A small network was shown many inputs. Here are its activations along a few directions, one row for each input.
Each table varies a few parts of the input and shows all the possible inputs, shuffled.
Descriptions start from the smaller parts, as in this example, which fits no table here: one of 4 places along a line, together with either a single point or (one of 2 separate values, together with one of 5 places around a ring) or one of 11 places around a ring.
Shared parts are said once, and a part with two or three values counts as separate values.
In the rows, zero is written as 128.

Other details of the inputs vary at random and push rows far along two fixed directions, the same in every table; ignore that.

Table:
r1: 133 125 156 135 124 139  95 110 103 133 114 150  85
r2: 134 126 150 165 154  95 121  86 146  87 102 143 150
r3: 135 125 130 141 133 115 121 117 123 100 100 148 119
r4: 153 124 154 150 152  90 135  93 134  85  92 150 142
r5: 133 110 142 125 127 138  99 126 126 124  96 142  77
r6: 146 125 141 145 131 138 104 101 126 146 112 125  80
r7: 131 120 146 141 128 106 109 105 131 126 109 134 127
r8: 113 143 104 110 125  81 161 127 147 118 152 132 206
r9: 107 107 154 146 134 127 129  89 110 113 115 126 127
r10: 122 121 113  95 121 169 126 192 123 162 157  95 113
r11: 149 115 155 144 141 136 110 130 124 123 103 122  89
r12: 122 149 120 126 146  97 173 135 152 105 151 122 214
r13: 145 123 139 151 122 152  95  97 112 137 113 131  86
r14: 112  99 156 139 127 144 116 106 101 133 103 118  80
r15: 137 125 142 141 128 102 125 110 136 121 109 146 112
r16: 111 104 147 130 125 116 141  95 119 114 101 132 117
r17: 110 140 100 107 135  92 161 137 153 108 145 130 202
r18: 112 137 104 124 116 132 141 155 130 143 164 116 165
r19: 145 118 147 150 135 120 119 124 129 105  97 120 127
r20: 123 139 117 130 145 103 166 140 157 108 155 111 210
r21: 145 135 126 140 122 116 124  90 122 118 109 141 118
r22: 144 109 158 138 136 154  95 127 112 123 110 129  89
r23: 134 114 154 141 126 140  88 111 111 136 116 141  88
r24: 108 146 102 114 125 141 147 166 129 129 157 121 160
r25: 123 147 107 104 117 173 131 155 116 173 172 115  98
r26: 118 139 117 103 131 138 151 163 131 133 159 116 172
r27: 143 122 140 142 118 129 104 117 101 124 103 152  77
r28: 112 142  99 118 138  83 175 139 174 107 143 124 206
r29: 107 124 102  93 118 172 118 193 126 169 160 101 102
r30: 125 124 112 112 119 181 126 191 113 151 160 101 113
r31: 153 114 146 136 130 146 108 133 102 115  97 141  80
r32: 124 135  95 110 107 171 124 164 121 180 159  98 104
r33: 113 120 167 155 142  93 142  58 116  85  96 146 156
r34: 147 116 142 140 130 118 127 125 131 102  93 133 126
r35: 149 124 138 135 124 137 111 101 129 140 109 137  71
r36: 124 133 113 103 117 187 130 195 102 156 160 111 103
r37: 112 126  91  94 108 173 130 201 124 160 153 113  95
r38: 141 138 151 147 134 101 118  59 133 106 104 147 146
r39: 112 139 109 102 127 175 129 185 115 160 167 120  96
r40: 136 123 145 166 142  89 119  92 144  84  82 136 150
r41: 113 125 103  86 102 158 126 183 122 176 162 117 101
r42: 118 144 107 123 129 101 152 103 159 129 158 115 213
r43: 136 118 146 145 140 137 102 127 127 126 103 130  79
r44:  90 125 101  91 119 137 171 152 114 143 165 112 152
r45: 148 105 153 124 129 143 105 132 119 124  95 135  81
r46: 118 139 101 108 119 129 141 136 146 160 159 102 164
r47: 146 125 145 144 129  87 122  60 150 106  90 145 143
r48: 140 121 140 135 139 136 108 124 116 119 106 149  71
r49: 151 111 152 134 135 140 114 133 123 123  99 136  76
r50: 111 127 101 110 117 183 118 190 115 157 163 108 103
r51: 130 120 153 158 149  93 114  81 145  84  97 144 159
r52: 125 123 106  81 119 178 130 198 108 164 161 113  99
r53: 127 141  95  95 114 166 136 161 118 173 170 115  91
r54: 122 143  86 105 106 134 154 148 144 154 157 110 154
r55: 112 145 112 133 136  90 161 126 156 120 162 122 210
r56: 141 141 137 148 124 125 120  86 121 119 113 140 126
r57: 106 147 112 116 138 101 157 132 151 109 149 128 208
r58: 137 130 150 147 120 140 101 115  98 127 110 150  84
r59: 121 149 106 132 136 100 160 107 161 127 161 115 205
r60: 136 123 136 144 117 105 122 113 129 116 101 145 118
r61: 138 120 150 147 130 128 103 118 120 139 111 134  81
r62: 137 131 155 144 131 135 105 112 106 131 118 150  80
r63: 112 144 103 134 123  80 163 132 156 119 145 115 218
r64: 138 131 139 140 134  99 128 106 125 115 116 152 118
r65: 122 148  99 110 126  88 163 104 155 121 150 125 206
Each input here is: one of 5 places around a ring, together with either a single point or (one of 3 separate values, together with one of 4 places along a line).
The inputs of r57 and r17 match in every part but the place on the ring of 5. If r38 is changed in the same way as r57 into r17, which row does it become?
Answer: r65
Change only the place on the line of 4 in r50. List by row number the other rows that result.
Answer: r13, r18, r30
Change only the place on the ring of 5 in r55. List by row number the other rows that result.
Answer: r15, r61, r62, r64
List by row number the other rows that have the place on the ring of 5 in common with r14.
Answer: r6, r7, r10, r11, r19, r29, r32, r40, r43, r46, r61, r63
A walk changes only the place on the line of 4. It starts at r35 and steps to r15. List the rest of the walk in order.
Answer: r28, r49

Table:
r66: 126 126 119 113 110 159 122 133 112 160 140 117  94
r67: 127 112 136 122 127 137 119 153 120 126 116 130  99
r68: 118 126 111  95 123 166 133 198 118 156 160 117  98
r69: 123 134 113 116 136 113 158 152 143 111 139 127 169
r70: 139 110 157 154 144 112 117 108 129  95  87 133 122
r71: 137 128 151 146 136 114 111  75 129 121 111 144 116
r72: 126 128 131 136 120 150 113 118 113 147 136 124 103
r73: 141 133 143 143 131 111 119  77 125 117 106 148 111
r74: 109 138 102 101 137 124 163 178 150 130 168 109 188
r75: 127 125 131 140 141  78 153 111 151  81 103 136 187
r76: 122 128 132 130 121 148 107 119 115 149 138 130 104
r77: 135 128 143 147 151  96 144 113 146  91 110 131 170
r78: 107 137  90  98 127 117 180 179 151 127 164 100 210
r79: 139 117 157 159 144 116 114 109 124  93  92 137 126
r80: 105 145  99 111 115 124 148 142 133 152 168 120 166
r81: 136 125 141 144 125 109 118  79 126 118  99 143 113
r82: 113 143 113 139 135  63 175  81 169 102 138 118 240
r83: 125 122 122 117 123 158 119 170 110 133 132 127  97
r84: 126 132 120 119 111 162 118 134 106 158 146 121  99
r85: 126 118 140 130 133 146 110 151 117 123 122 127 106
r86: 136 117 155 151 139 108 113 114 123  94  94 148 120
r87: 124 152  74  96 118 132 158 204 166 151 175 102 182
r88: 129 121 127 118 124 163 120 168 107 136 132 120 101
r89: 146 131 148 144 130 116 120  75 123 118 108 141 116
r90: 149 119 156 147 145 115 122 107 125  95  92 143 122
r91: 126 133 123 127 115 144 115 120 111 145 132 134 100
r92: 122 121 132 124 120 143 111 116 121 151 131 125  99
r93: 135 129 136 133 126 145 116 107 119 145 131 127  95
r94: 124 121 140 138 144  92 139 119 149  93 109 128 174
r95: 118 126 119 112 112 149 119 137 116 164 142 124  90
r96: 131 132 134 125 123 136 115 112 117 147 130 138  91
r97: 149 140 103 119 111 148 105 138 132 169 145 123  90
The inputs of r92 and r94 match in every part but one. If r81 is changed in the same way as r92 into r94, which row does it become?
Answer: r75
What is each input in this table made of?
Answer: one of 2 separate values, together with either a single point or (one of 3 separate values, together with one of 5 places around a ring)
Change only the choice among 2 separate values in r82. List by row number the other rows that result.
Answer: r70
